A small network was shown many inputs. Here are its activations along a few directions, one row for each input.
Each table varies a few parts of the input and shows all the possible inputs, shuffled.
A made-up example of a description, with smaller parts first: one of 6 places along a line, together with either a single point or one of 9 places around a ring or (one of 2 separate values, together with one of 5 places around a ring).
Shared parts are said once, and a part with two or three values counts as separate values.
In the rows, zero is written as 128.

Other details of the inputs shift rows strongly along three fixed directions, in all tables alike. That doesn't count.

Rows:
r1: [129 142 149 111 146 169 106 130 176 129 116]
r2: [159  63  93 141 105  83 157  82  70 124 156]
r3: [102 190 118  80 113 108 107 198  39 170 176]
r4: [126  61 124 158 115 107 139  77  73 118 158]
r5: [150 168 131 179  86 185  91 121 173  76 173]
r6: [152 115 145 107 172 128 116 140 198 140  86]
r7: [113 126 150 123 169 123 141 134 184 138  72]
r8: [143 127 125  96 156 104 148 142 163 145  74]
r9: [132 139 151  81 148  91  80 208  90 179 144]
r10: [144  92 116 114 133 102 154 102 118 138 111]
r11: [160  55 120 143 120 113 121  80  89 128 176]
r12: [153  46 142 148 117  91 122  71  80 135 181]
r13: [134 148  94 172  54 192 136  75 103  73 194]
r14: [134 138 132 101 159 132 155 127 201 135  52]
r15: [ 94 230 128 134 104 164  79 209 101 122 171]
r16: [ 99 136 150 107 159 114 122 155 129 149  94]
r17: [133 117 100 152  78 154 146  76  91  97 171]
r18: [138  93 121 112 135 105 159  97 119 142 116]
r19: [124 175 124 186 106 205 125 111 213  66 117]
r20: [129  68 121 165 120 107 149  78  99 116 151]
r21: [119 148 131  87 148 115 142 150 135 157  99]
r22: [127  64 127 159 119 115 142  74  93 114 146]
r23: [138 144 107 135 102 149 138 114 127 111 140]
r24: [155  39 134 143 113 102 127  78  79 138 179]
r25: [112 175 115 163  89 158 100 152  92 102 184]
r26: [114 223 117 127  99 194 122 156 164 106 140]
r27: [ 99 136 150 107 159 115 122 155 129 149  94]
r28: [134 181  99 159  80 191 134 111 157  81 149]
r29: [151  84 148 128 140 128 120 110 161 133 114]
r30: [ 99 210 132 151 108 182 102 168 145 106 155]
r31: [112 197 107 134  74 183 116 138  99 103 178]
r32: [110 150 135  96 150  71  95 212  57 173 143]
r33: [115 112 129 126 136  89 119 148  75 147 141]
r34: [ 98 203 125  78 113 134 102 195  64 158 157]
r35: [111 152 121 144 108 124 104 158  72 126 173]
r36: [132 173 114 190  97 187 118 125 181  68 142]
r37: [130 128 152  90 166 125 108 152 148 163 119]
r38: [104 138 147 112 161 109 126 159 136 152 101]
r39: [153  94 114 119 142 103 161 104 155 129  87]
r40: [104 163 135  60 141 101 116 186  67 179 126]
r41: [130 105 127 112 139 130 162  91 159 128  83]
r42: [162  78  98 144 107 104 156  82 102 114 145]
r43: [129 128 143 130 171 120 137 143 206 126  55]
r44: [139  79 154 119 136 130 119 104 136 139 125]
r45: [140 119 168 113 165 123 111 131 195 141  83]
r46: [138 100 132 150 155 116 146 113 187 113  76]
r47: [121 125 171  93 154 110  95 150 123 161 122]
r48: [115 171 120 100 119 130 127 159 101 146 143]
r49: [129 132 110 109 117 109 134 137  84 143 141]
r50: [108 127 156 119 171 136 139 127 198 130  53]
r51: [137  93 120 113 135 105 160  97 119 142 116]
r52: [128  82 130 141 145  95 139 110 118 133 113]
r53: [118  80 139 133 145 105 140 102 113 134 112]
r54: [106 143 133  90 150  55  95 217  34 183 150]
r55: [150 108 111 124 133 112 156 110 152 124  97]
r56: [136 211 110 143 105 196 131 144 213  84 106]
r57: [129 125 141 129 168 113 134 146 187 130  68]
r58: [131  67 123 165 121 108 147  78  99 117 152]
r59: [145 138  84 177  56 171 138  81  95  77 197]
r60: [124 124 140 159 145 159 148  97 213 100  83]
Each input here is: one of 4 places along a line, together with either one of 3 separate values or (one of 2 separate values, together with one of 6 places along a line).
Q: The inputs of r29 and r9 match in every part but the place on the line of 4. If r28 is changed in the same way as r29 into r9, which row does it become?
A: r55
Q: Start at r33 and move only the place on the line of 6, one step at a time. The first step leads to r52. Which rows follow, in order?
A: r35, r25, r15, r19
Q: Change only the choice among 3 separate values in r24. List by row number the other rows that result.
A: r12, r37
Q: Change only the choice among 3 separate values in r11. List by row number the other rows that result.
A: r29, r45
Q: Change only the choice among 2 separate values in r59. List by row number the other rows that result.
A: r25
